These are the activations of a small neural network, seen along a few directions. Each row is one input.
In each table, some parts of the input vary, and every possible input appears once, in random order.
A made-up example of a description, with smaller parts first: one of 3 separate values, together with either a single point or one of 9 places along a line or (one of 4 places along a line, together with one of 8 places around a ring).
Shared parts are said once, and a part with two or three values counts as separate values.
(in the rows, 128 means zero)

Other details of the inputs vary at random and push rows far along two fixed directions, the same in every table; ignore that.

A family of inputs:
row 1: [131  81 147 128 118 160 185 131 111 133 131 104 132]
row 2: [198  69  96 138 117 205 101  88 178  88 189  75 134]
row 3: [146  99 131 130 115 137 193 102 115 149 137 106 117]
row 4: [147  79 128 121 118 150 192 122 115 139 122 111 129]
row 5: [133  78 138 140 108 135 175 122 112 157 137 109 137]
row 6: [141 105 130 154  96 136 189 108 102 138 136 103 132]
row 7: [121  77 112 147 114 129 186 135  98 133 168 130 132]
row 8: [149  91 128 157  87 132 179 130  96 151 146 112 144]
row 9: [118 142 132 127 128 100 103 151 115 134 123 141 123]
row 10: [172 121  90 129 143 166  12 110 197  54 159  99 135]
row 11: [142 107 126 159 108 140 189 108 100 144 133 101 140]
row 12: [137  93 131 150  96 134 186 109  96 131 135 101 118]
row 13: [117 146 130 106 129 123 115 144 116 110 103 146 136]
row 14: [ 99 152 149 119 145 118 122 123 139 138 118 129 121]
row 15: [112 145 147 103 150 138 121 145 133 127 117 143 119]
row 16: [142 106 128 159 100 137 192 111 105 141 135 101 135]
row 17: [134 100 128 143  91 137 182 105  92 131 134 101 130]
row 18: [120 156 126 140 126 107 112 150 126 147 121 146 139]
row 19: [125 152 133 117 135 122 121 147 126 117 104 149 138]
row 20: [110 153 134 125 139 105 115 127 118 122 114 130 108]
row 21: [122 147 138 114 143 117 114 137 128 151 130 150 116]
row 22: [195  74  82 181  97 182  88  91 165 109 192  70 165]
row 23: [116 144 129 131 122 103 104 148 118 137 121 146 122]
row 24: [137 132  74 143 150 152  41  87 203  65 186 116 128]
row 25: [111 144 148 118 142 120 110 139 128 148 131 146 123]
row 26: [118 139 128 116 141 107 114 132 136 154 114 147 126]
row 27: [122 140 136 108 140 116 115 152 119 106 105 141 124]
row 28: [113 162 134 132 125 109 119 121 127 128 109 142 119]
row 29: [120 150 132 135 117 105 106 145 122 141 119 152 130]
row 30: [125 154 130 122 140 124 124 150 129 120 103 147 139]
row 31: [117 141 131 128 132 101 102 152 114 134 123 140 118]
row 32: [117 161 139 111 147 119 127 119 135 140 126 139 107]
row 33: [153  83 129 119 118 153 194 124 111 138 129 113 123]
row 34: [113 149 126 124 116 107 103 144 113 137 121 145 135]
row 35: [104 139 148 123 140 116 109 140 132 148 123 140 130]
row 36: [114 152 130 113 145 109 128 115 143 143 108 136 118]
row 37: [124 144 130 113 141 110 115 134 134 153 121 149 120]
row 38: [102 149 140 117 143 112 124 119 144 140 110 131 122]
row 39: [108 136 138 106 148 129 122 141 141 129 100 140 128]
row 40: [111 154 134 125 134 104 116 126 120 121 114 131 113]
row 41: [124 154 128 123 147 127 122 147 123 124 102 146 145]
row 42: [106 158 149 115 146 121 123 122 135 138 126 135 114]
row 43: [120 142 133 111 136 119 116 149 121 109 103 146 123]
row 44: [175 129  92 136 129 170  20 103 203  62 153 112 147]
row 45: [ 99 134 118 107 158 117 136 153 125 102 129 163 124]
Each input here is: one of 3 separate values, together with either a single point or one of 6 places around a ring or one of 8 places along a line.
- Changing only the choice among 3 separate values turns row 15 into row 25. The same change can be made to row 2. Which row results? => row 21
- Changing only the choice among 3 separate values turns row 3 into row 37. The same change can be made to row 12. Which row results? => row 23
- Change only the place on the line of 8 in row 40. List by row number the other rows that result. => row 6, row 11, row 12, row 16, row 17, row 20, row 28
- Change only the place on the ring of 6 in row 42. List by row number the other rows that result. => row 3, row 14, row 32, row 36, row 38

A family of inputs:
row 46: [142 126 120 141 114 128 127 124 129 137 131 124 140]
row 47: [133 126 126 136 132 133 135 114 134 135 135 116 126]
row 48: [140 119 125 127 126 143 131 135 125 117 132 128 136]
row 49: [135 125 115 141 116 124 131 118 131 136 137 126 135]
row 50: [ 79 154 171  99 139  87 214 183  53 171  69 179 117]
row 51: [132 117 120 126 129 138 135 129 127 114 140 130 130]
row 52: [135 120 131 138 119 130 122 130 123 132 140 118 130]
row 53: [135 119 134 118 136 146 143 119 140 112 128 123 124]
row 54: [136 112 112 137 121 124 130 136 117 102 128 123 132]
row 55: [134 124 118 139 111 123 127 118 126 130 136 125 131]
row 56: [144 125 124 137 121 129 128 124 128 137 135 120 130]
row 57: [135 128 125 136 114 131 130 111 129 129 127 118 128]
row 58: [133 120 128 142 111 129 121 131 124 131 135 121 139]
row 59: [132 124 132 132 120 132 128 114 126 126 134 114 119]
row 60: [ 81 162 173 109 128  73 191 174  57 176  78 170 109]
row 61: [139 109 132 117 131 140 127 129 133 130 128 121 131]
row 62: [131 114 132 113 137 144 139 118 141 123 125 116 123]
row 63: [136 129 122 137 120 132 134 110 133 134 128 119 132]
row 64: [137 122 128 139 107 128 120 128 122 129 132 121 136]
row 65: [142 125 123 139 108 128 124 125 125 132 129 122 136]
row 66: [132 122 128 120 135 147 142 121 136 113 128 120 127]
row 67: [138 128 125 133 128 132 134 111 133 134 132 116 123]
row 68: [138 123 122 143 118 130 127 128 130 138 133 123 143]
row 69: [125 119 123 142 114 125 124 124 125 129 142 124 134]
row 70: [127 118 127 139 122 126 125 124 125 129 147 121 124]
row 71: [125 119 121 144 119 126 127 125 129 133 143 124 137]
row 72: [136 122 120 132 128 131 132 128 125  99 117 116 130]
row 73: [130 115 119 125 131 139 135 129 128 116 139 129 128]
row 74: [139 109 130 119 129 141 128 132 132 129 127 123 131]
row 75: [132 125 128 120 134 147 141 120 132 111 129 120 130]
row 76: [140 110 130 121 128 142 127 133 132 126 127 125 131]
row 77: [130 122 116 144 121 126 131 121 132 136 140 126 137]
row 78: [128 123 131 137 131 133 131 117 131 131 138 114 125]
row 79: [143 125 127 136 116 128 125 125 124 132 134 119 127]
row 80: [101 209 119 108 165  91  24 136 170 116 112 168 114]
row 81: [ 91 216 115  93 182 102  15 148 176  98 108 181 123]
row 82: [131 108 124 120 131 137 132 127 134 123 135 127 124]
row 83: [132 118 130 118 135 147 140 122 141 118 126 119 123]
row 84: [ 75 161 174 113 138  73 198 178  59 184  79 172 114]
row 85: [143 114 118 138 119 130 127 141 113 107 119 122 138]
row 86: [139 120 125 126 126 144 130 134 123 117 132 127 138]
row 87: [129 121 123 139 109 124 123 122 123 127 139 124 131]
row 88: [131 111 121 123 130 139 134 130 133 121 137 128 124]
row 89: [131 127 123 140 125 133 134 114 135 135 130 119 135]
row 90: [132 122 120 140 129 126 131 121 131 136 145 123 128]
row 91: [133 120 126 144 116 130 123 131 127 135 136 122 142]
row 92: [130 125 129 136 112 131 127 114 126 125 130 117 128]
row 93: [137 128 128 132 122 131 131 111 128 129 131 115 120]
row 94: [126 123 128 141 123 133 131 117 132 131 133 117 135]
row 95: [130 107 124 118 132 136 132 126 134 126 136 125 125]
row 96: [132 113 135 111 139 142 138 115 142 125 125 114 123]
row 97: [131 107 127 116 134 135 131 122 135 127 135 123 125]
row 98: [ 67 163 174 112 132  75 201 164  62 176  73 169 114]
row 99: [133 124 128 121 134 146 142 121 134 111 129 121 128]
row 100: [136 124 119 137 124 125 132 118 130 135 142 123 125]
row 101: [127 119 124 141 127 126 128 124 128 133 148 121 127]
row 102: [134 113 126 123 131 138 136 128 133 115 138 132 125]
row 103: [ 95 205 130 108 170 101  29 134 170 114 109 158 115]
row 104: [103 212 127  92 181 106  12 153 181 102  98 182 123]
row 105: [131 120 126 136 117 125 124 121 123 127 144 121 121]
row 106: [132 114 132 115 136 145 139 120 141 120 125 118 123]
row 107: [139 113 127 124 127 144 129 136 131 123 128 126 131]
row 108: [140 123 125 140 125 130 128 128 129 138 138 120 133]
- Describe the family of inputs behind these rows. => one of 3 separate values, together with either a single point or one of 8 places along a line or (one of 2 separate values, together with one of 6 places around a ring)
- Changing only the choice among 3 separate values turns row 50 into row 66. The same change can be made to row 79. Which row results? => row 93
- Changing only the choice among 3 separate values turns row 92 into row 64. The same change can be made to row 78. Which row results? => row 84
- A walk changes only the place on the ring of 6. It starts at row 49 and steps to row 77. List the rest of the walk in order. => row 71, row 69, row 87, row 55
- Change only the place on the line of 8 in row 61. List by row number the other rows that result. => row 48, row 50, row 74, row 76, row 86, row 104, row 107
- A walk changes only the place on the ring of 6. It starts at row 98 and steps to row 94. List the rest of the walk in order. => row 89, row 63, row 57, row 92

A family of inputs:
row 109: [106 133 140 129 125 108 185 134  89 142 117 137 118]
row 110: [142 135 125 145 112 128 117 114 133 130 127 114 134]
row 111: [140 127 126 124 126 141 116 134 128  98 115 122 134]
row 112: [134 135 123 143 116 124 116 112 132 130 132 114 128]
row 113: [113 121 147 131 116 106 174 144  91 171 120 136 123]
row 114: [128 127 117 134 130 131 126 119 134 108 134 122 128]
row 115: [141 114 128 118 131 144 111 146 132 111 127 129 136]
row 116: [135 111 138 102 151 157 134 114 157 131 131 118 119]
row 117: [ 87 232 141 106 160  80  52 154 144 139  68 180 128]
row 118: [125 130 118 141 120 126 122 112 132 118 142 119 124]
row 119: [114 113 141 118 129 118 184 155  91 145 116 147 123]
row 120: [136 125 116 130 128 138 126 123 133 104 130 123 128]
row 121: [140 112 121 120 131 141 118 139 133 113 134 131 133]
row 122: [125 118 121 135 126 127 117 124 136 131 152 128 126]
row 123: [130 118 123 137 124 126 114 121 135 138 150 125 126]
row 124: [117 126 142 117 123 116 182 146  86 129  99 141 124]
row 125: [134 128 136 106 146 153 137 102 155 117 120 111 117]
row 126: [129 133 121 142 120 123 118 111 131 124 137 118 124]
row 127: [144 126 127 136 119 135 110 131 136 145 129 124 145]
row 128: [129 116 119 132 131 132 123 125 135 127 152 127 128]
row 129: [128 114 119 128 135 133 121 130 137 121 144 130 131]
row 130: [142 122 127 139 117 130 112 127 136 144 139 122 137]
- Changing only one part turns row 119 into row 120. The same change can be made to row 123. Which row results? => row 126
- Describe the family of inputs behind these rows. => one of 2 separate values, together with either a single point or one of 10 places along a line
- Change only the choice among 2 separate values in row 112. List by row number the other rows that result. => row 113

A family of inputs:
row 131: [120  93 137 146  98 105 208 154  62 160 133 136 131]
row 132: [129 174 118 133 129 110  54 139 145 113 112 142 138]
row 133: [105 190 119 119 152  95  28 158 156 125 115 171 135]
row 134: [103 129 140 138 108  92 183 154  68 149 112 150 123]
row 135: [ 97 216 135 103 171  96  27 133 179 143 101 165 120]
row 136: [180 100  85 172  95 164  69  94 163  80 175  84 151]
row 137: [103 185 129 124 146 103  92 115 148 130 111 141 117]
row 138: [131 155 121 132 128 118  67 145 142 129 122 142 143]
row 139: [122 107 159 140 102 118 232 119  74 175 110 111 121]
row 140: [214  25  99 146  98 223 134  84 170  86 188  53 149]
row 141: [106  99 152 105 137 125 217 155  80 143 115 145 114]
row 142: [103 169 136 115 153 106  84 129 153 152 121 150 119]
row 143: [ 98 197 127  88 179 112  62 141 164  91  88 165 118]
row 144: [ 94 125 153 100 144 114 204 152  82 132  97 151 110]
row 145: [165 106  89 156 119 164  67  69 191  94 187  80 131]
row 146: [117 117 157 103 131 129 209 148  84 137  84 134 120]
row 147: [201  26  99 144 107 216 133  89 170  86 194  61 147]
row 148: [115  90 150 139 107 114 234 126  74 178 138 121 116]
- Changing only one part turns row 146 into row 140. The same change can be made to row 132. Which row results? => row 138
- Describe the family of inputs behind these rows. => one of 3 separate values, together with one of 6 places around a ring
- Change only the choice among 3 separate values in row 144. List by row number the other rows that result. => row 134, row 145

A family of inputs:
row 149: [103 146 125 150 109  88 124 172  87 140 120 160 147]
row 150: [112 166 127 121 147 117 132 137 128 112  95 145 133]
row 151: [130 165 106 115 146 142  46 128 179  87 104 137 153]
row 152: [124 171 112 126 168 145  44 118 192 115 144 142 148]
row 153: [113 170 139 141 113  95 145 100 119 172 113 129 115]
row 154: [133  92 124 144 125 153 166 116 132 139 154 108 141]
row 155: [146  79 140 143 108 168 185 128 111 147 151 103 153]
row 156: [ 89 179 156 147 119  82 166 116  94 178  90 136 118]
row 157: [104 117 164 112 132 107 169 158  95 166 107 147 118]
row 158: [159 107 110 133 131 163 124 103 164 134 169 117 141]
row 159: [167  68 133 143  94 162 161 116 110 109 149  88 125]
row 160: [151 140 106 128 138 143  98 108 161  94 140 125 122]
row 161: [ 89 158 151 119 142  99 176 145  88 131  95 152 113]
row 162: [121 164 143 137 114  96 132 110 112 175 106 121 115]
row 163: [176  70 126 140  94 167 166 121 114 110 135  91 143]
row 164: [140  67 132 147 107 158 172 121 122 133 157  91 139]
row 165: [165  80 123 135 106 151 165 114 109 116 147  96 117]
row 166: [121 179 118  95 160 109  78 147 149 121  79 163 129]
row 167: [ 79 145 144 122 150 104 159 142 108 146 108 153 113]
row 168: [114 136 153 106 127 110 180 162  85 149  67 156 134]
row 169: [145 153  98 117 145 138  86 112 176 101 119 139 138]
row 170: [143  93 119 132 123 147 167 114 137 148 158 117 128]
row 171: [148  74 131 136 108 155 124 116 136 121 157 104 126]
row 172: [171  98 113 132 115 155 133 117 128 105 141 101 124]
row 173: [148  91 123 125 113 143 151 114 110 122 146 105 114]
row 174: [142 163 112 109 165 141  28 127 191 126 141 144 135]
row 175: [ 81 137 153 120 147 100 190 148  97 163 106 153 122]
row 176: [137 142 110 123 137 133 102 109 155 100 141 127 113]
row 177: [119 160 118 120 157 142  31 132 191 108 141 133 141]
row 178: [133 138 105 114 150 136  37 117 184 109 148 131 115]
row 179: [138  75 125 147 115 146 177 100 115 116 160  91 131]
row 180: [ 88 183 134 106 154 112  65 141 140 103 108 149 119]
row 181: [ 98 132 166 104 124 101 172 155  72 146  95 150 107]
row 182: [149  76 108 142 114 157 157  97 142 127 170 101 118]
row 183: [107 131 133 127 133 125 152 118 109 119 127 127 121]
row 184: [134 158 108 108 163 134  24 129 196 121 142 140 126]
row 185: [105 185 134 112 149 119  79 150 138  98  96 150 126]
row 186: [146 102 108 129 127 140 119  94 157 108 168 106 120]
row 187: [158 134 109 117 135 140  94 126 151 103 119 121 130]
row 188: [ 86 165 145 106 153 101  90 143 132 115 112 147 121]
row 189: [151  76 124 130 121 145 154 121 128 145 153 106 123]
row 190: [155 123 127 125 138 159  69 127 168 128 148 125 144]
row 191: [108 159 139 107 142  99 184 148 100 140  86 161 117]
row 192: [163 100  90 162  97 124  98 136 117 125 168 122 146]
row 193: [108 166 143 103 159 115  62 155 158 139 113 159 127]
row 194: [107 171 165 135 112  84 138 126 102 179  90 131 118]
row 195: [150  96 105 134 129 151 121 100 169 124 171 108 127]
row 196: [138  88 123 131 108 142 192 104 104 128 151 108 114]
row 197: [149 147 122 121 136 142  54 130 161  88 123 128 127]
row 198: [ 99 149 143 117 138 109 195 148  92 143  73 158 138]
row 199: [146  91 129 144 102 158 154 117 115  99 145  91 131]
row 200: [ 96 154 122 155 120  78 143 167  82 148 117 170 141]
row 201: [ 79 140 155 115 139 106 150 153 104 144 106 150 118]
row 202: [156  80 115 167  78 122 144 149  90 136 156 118 151]
row 203: [ 91 175 164 141 111  83 158 128  92 177  88 131 122]
row 204: [109 167 132 125 148 117 127 136 125 110 103 146 124]
row 205: [159  65 132 136 104 153 136 109 126 112 162  89 127]
row 206: [143 106  99 163  94 113 148 137  99 139 161 138 141]
row 207: [159  88 112 128 124 146 103 102 150 108 165  96 119]
row 208: [101 148 154 113 126 109 186 164  82 134  77 148 132]
- Describe the family of inputs behind these rows. => one of 5 places around a ring, together with either one of 2 separate values or one of 10 places along a line
- Changing only the place on the ring of 5 turns row 185 into row 204. The same change can be made to row 201. Which row results? => row 167
- Change only the place on the line of 10 in row 166. List by row number the other rows that result. => row 165, row 172, row 173, row 174, row 178, row 184, row 187, row 189, row 207
- A walk changes only the place on the ring of 5. It starts at row 150 and steps to row 191. List the rest of the walk in order. => row 187, row 163, row 208
- Change only the place on the line of 10 in row 191. List by row number the other rows that result. => row 158, row 160, row 169, row 170, row 176, row 182, row 186, row 195, row 196
- Change only the choice among 2 separate values in row 194. List by row number the other rows that result. => row 202
- Change only the place on the ring of 5 in row 194. List by row number the other rows that result. => row 153, row 156, row 162, row 203
- Change only the choice among 2 separate values in row 203. List by row number the other rows that result. => row 149
